Each row below is a small network's average activation on inputs in which a field has the value named, seen along a few directions.
Values that are neighbours, or in one group, have similar rows; names and order tell nothing.
Strong random noise was added to every row along 5 fixed directions; ignore it. To show where, here is one row again and again, with new noise each time:
[-227  114   -2 -122  129   81  360   98 -125  184  201 -367 -185  210
 -150   69  -14  233]
[  18  182  -98  -52  237   30 -209   38  174 -202  101 -202  269   -5
   49   38  -24  -79]
[ 320  232   -9 -141 -184  186  293   37 -181 -176  -84   87 -277  142
  291  203  354   87]
[ 256 -250   68  251 -362 -239  777  -24   98  285  111  232  -38 -286
 -234 -127  218 -150]
[-110  233 -122 -191  152  220  -12    9 -153  -38  -42 -150 -210   -1
  -45   45   80  346]
[ 168   28  -28  -69   82  107    4  -48  211  -89   45   94   43 -282
  -83  -49  114  122]
[  64   44   57  -41  184  -15  112   81  285  -64  300 -247  245   77
  -10   63  -27 -125]


Values of MUKI:
fefi: [-349 -161 -139  179   53 -146 -262 -177    7  -12  -23   38  194 -253
 -244 -363 -404  -44]
mudoz: [   0 -461  123  -38  166  -54 -163  -99  447  166  109  134  176 -451
 -275 -316 -225   72]
lepa: [ 403   30  227  -55 -376  192   99   86 -181 -128  -36  210 -288  316
  290  179   67   17]
dof: [  32 -137 -137  297 -241 -141   76  -46 -187  164 -162  144  144  -78
 -186  -16   25 -332]
ped: [  41  236  -81    6  -31   43   -7   13 -140 -166 -170  -22  -49  120
  164  159  211   31]
bifu: [ 329 -171  421 -331  -31  356  413   -4  279  -38  215  289 -423  -77
  194   74  379  446]
fen: [ 280 -135   75  145 -469 -291  308  126   -4   82  -81  288   32  -73
  239 -129  276 -204]
gos: [ -74 -184  265   28 -238 -109  239    3  -50  190  130  130 -211  142
   74  -72 -133   26]
mip: [ -92  277  -93  -13 -187  142    5 -196 -470 -116 -321  185 -567   49
   30   47   21  184]
bolad: [ 240   39   77  -63 -200 -184  145  167 -216  105  -37   -8   17  265
  355  130  226 -196]
zipo: [ 239  -53   41  133 -376 -199  528   91 -231  319 -133  177  -61   24
   55  154  220 -222]
far: [ 218 -227  235   32 -192   69  585  -41  125   53  119  192 -256  178
    7  144  216 -117]
tef: [-177  321 -126   74   71  -10 -313   25 -306  -87 -149 -142  -56  337
   53  186 -326 -116]
nog: [-188  -27 -189  -23  -64   55 -207  -93 -197 -145 -351   81 -150   53
  175   60   97   69]
paz: [-136  -68 -137   87   15   -8 -382   -8 -304   51 -227  -14  -18  104
   29   27   18  -22]
A value of MUKI combines one of 5 hidden first parts with one of 3 second parts; all combinations occur once.
fefi and bifu share the first part; fefi and tef share the second. Which value has the first part of tef and the second part of bifu?
> zipo
far and ped share the first part; far and mudoz share the second. Which value has the first part of mudoz and the second part of ped?
> fen

Values of DONO:
meno: [ 284 -450  -90  -28   15 -247  267  150  246  231  258   24  223  225
   33  119   59 -362]
kado: [  97  179   65   39  246   79  -74 -142   98   87  186  -79  298 -106
  -56  108 -313    4]
mifu: [  -5 -230  321 -301  205  405 -100 -102  360  -17  415 -131  113  372
  -99  252  -21 -267]
nokag: [ 332  134   98 -253   81  265  238   71  189  230  -17  -27 -155  188
  -87  141  146  155]
lilak: [ -86  377 -235  228 -121 -108   40  113 -283 -280 -123 -355  225  345
  273  348  167 -370]
diro: [ 224 -453  429 -167 -213   -4  221  209  334  277  273 -129  -93  241
  335   22  158 -140]
tuva: [ 527   48  188   58 -190  -42 -336  117  120 -329  -19  244  306 -114
  302  -78    2 -398]
bugu: [ 220  290 -307  138  137   45 -340 -311  359 -531 -337  328  231 -628
  206 -235   84 -167]
vuzo: [-386  204  -97  104  -29   13  409   56 -703  371   30 -341 -466  320
 -467  232 -121  139]
dugo: [  36  -65   67  521 -684 -483  495  -31 -248  203   -9  293   95  207
 -137 -183  -86 -329]
gatu: [-143  191 -288  151  -46  144 -324 -311 -537 -225 -624  335 -639  -62
  339 -119  -17  201]
susa: [ 391 -180  214  -51  471   31 -125  186  582 -317  432 -309  593  -37
  104  109  196  -12]
nadi: [-395   -1 -120  282   75 -628   45  336 -200  120  173 -650  500  -11
   74  -74 -195 -360]
sevav: [-513    4 -327  189  115 -339 -368  -94  324  118 -183  154  414 -682
 -366 -486 -212  168]
tud: [-412 -102   13   73 -475 -396  348   87 -494  -50 -117  114 -235  554
   69   -4  -90 -327]
A value of DONO combines one of 5 hidden first parts with one of 3 second parts; all combinations occur once.
tud and sevav share the first part; tud and gatu share the second. Which value has the first part of gatu and the second part of sevav?
> bugu
susa and nokag share the first part; susa and lilak share the second. Which value has the first part of lilak and the second part of nokag?
> vuzo
